A small network was shown many inputs. Here are its activations along a few directions, one row for each input.
Each table varies a few parts of the input and shows all the possible inputs, shuffled.
A made-up example of a description, with smaller parts first: one of 3 separate values, together with either a single point or one of 11 places around a ring or (one of 4 places along a line, together with one of 5 places around a ring).
Shared parts are said once, and a part with two or three values counts as separate values.

Other details of the inputs shift rows strongly along two fixed directions, in all tables alike. That doesn't count.

Table:
R1: 11 -1 -5 5 0 -9 3 -2 -5 7 -2
R2: -6 3 4 -8 -1 7 -5 -2 5 -2 0
R3: -9 3 8 -1 -1 7 2 0 7 -4 2
R4: 7 -4 -5 5 5 -11 4 -1 -8 4 3
R5: 5 -5 -9 0 4 -8 1 -8 -6 7 4
R6: -7 3 6 -2 -4 11 3 4 7 -5 3
R7: -4 3 3 -8 1 8 -5 5 2 -1 -2
R8: -10 3 6 -1 0 8 0 2 5 -5 4
R9: 12 -3 -8 3 -2 -6 4 -8 -3 4 -1
R10: 10 -4 -10 4 -2 -6 2 -6 -5 3 1
R11: -10 4 6 -1 -1 4 -2 2 5 -7 -1
R12: -2 3 6 -5 1 6 -7 4 3 -3 -6
R13: -8 4 9 -1 -4 3 -4 -1 8 -4 -4
R14: -5 4 6 -2 -6 7 -3 2 8 -5 -3
R15: 6 -3 -9 8 -2 -3 10 -4 -5 4 7
R16: 9 -2 -10 6 -3 -7 4 -4 -4 3 2
R17: 11 -1 -8 6 -2 -7 5 -3 -3 5 -1
R18: -9 1 8 -2 0 2 -8 2 6 -4 -2
R19: 9 -1 -8 5 -2 -7 10 -4 -3 3 2
R20: 10 -2 -7 6 1 -9 2 0 -7 5 0
R21: -14 -2 2 4 -4 1 -3 -5 -8 3 -9
R22: -20 -4 9 12 -4 -3 3 -10 -4 2 -6
R23: 8 -2 -7 7 2 -8 6 1 -9 4 1
R24: -11 2 8 -2 2 3 -4 3 4 -6 -1
R25: -7 1 5 -8 2 4 -5 -1 5 -1 0
R26: 8 -3 -10 1 -3 -5 5 -8 -4 6 2
R27: -19 -2 7 13 -9 -6 -2 -12 -3 1 -13
R28: -16 -3 12 11 -7 -8 -2 -9 -4 4 -15
R29: -5 2 -1 -8 -3 11 -5 3 3 -5 2
R30: -6 2 4 -4 -1 5 -8 -1 5 -6 -3
R31: 6 -4 -3 4 4 -9 9 -6 -3 6 7
R32: 7 -4 -6 8 2 -5 8 0 -9 6 5
R33: -7 1 9 -2 1 3 -8 6 3 -4 -3
R34: -7 1 11 -3 2 5 0 5 3 -2 2
R35: -10 3 10 -2 1 2 -2 1 6 -5 -2
R36: -7 4 2 -1 -2 9 -1 9 3 -8 -1
R37: -7 2 2 -7 -1 8 -6 -1 3 -4 2
R38: -5 2 7 -4 -2 5 -6 -2 7 -4 -4
R39: 9 0 -8 6 -1 -7 9 -1 -5 4 0
R40: 11 -5 -4 2 4 -11 0 -5 -5 6 -2
R41: -3 2 4 -4 1 7 -8 6 1 -5 -5
R42: 6 -5 -8 1 4 -8 1 -5 -9 8 3
R43: -5 1 8 -5 2 3 -7 -1 7 -3 -4
R44: -5 1 6 -9 3 5 -6 3 3 0 -1
R45: 8 0 -6 4 1 -10 8 -6 -2 3 3
R46: 6 -5 -4 6 4 -7 7 -1 -8 6 6
R47: -8 2 10 -2 -1 1 -6 0 7 -3 -4
R48: -6 3 8 -3 0 9 1 8 3 -2 0
R49: -7 2 11 -3 1 2 -2 5 3 -4 -3
R50: 12 -3 -9 4 0 -6 3 -5 -4 5 -3
R51: 7 -2 -10 7 -2 -7 8 -3 -5 2 4
R52: 6 -3 -10 9 -1 -3 10 0 -7 5 5
R53: -3 2 1 -4 -1 9 -6 5 3 -6 -4
R54: 8 -3 -11 1 -1 -4 5 -5 -6 7 0
R55: -6 0 6 -5 2 3 -9 1 5 -5 -3
R56: -4 0 6 -5 3 4 -9 4 3 -4 -4
R57: 53 15 -18 -40 23 24 0 43 23 -12 44
R58: 10 -2 -10 7 -2 -7 4 -1 -6 4 0
R59: -6 4 8 -3 -1 6 -1 8 3 -5 -4
R60: 6 -3 -13 2 -1 -4 4 -4 -8 6 1
Description of these inputs: one of 2 separate values, together with one of 5 places along a line, together with one of 6 places around a ring.
Q: The inputs of R60 and R58 match in every part but the place on the line of 5. If R37 is changed in the same way as R60 into R58, which row does it become?
A: R27
Q: The inputs of R46 and R56 match in every part but the place on the line of 5. If R32 is changed in the same way as R46 into R56, which row does it become?
A: R41
Q: A walk changes only the place on the ring of 6. It starts at R7 and steps to R44. List the rest of the walk in order.
A: R25, R2, R26, R54
Q: Which other rows does R17 become when the place on the line of 5 takes its other values? List them by row number.
A: R39, R50, R54, R57
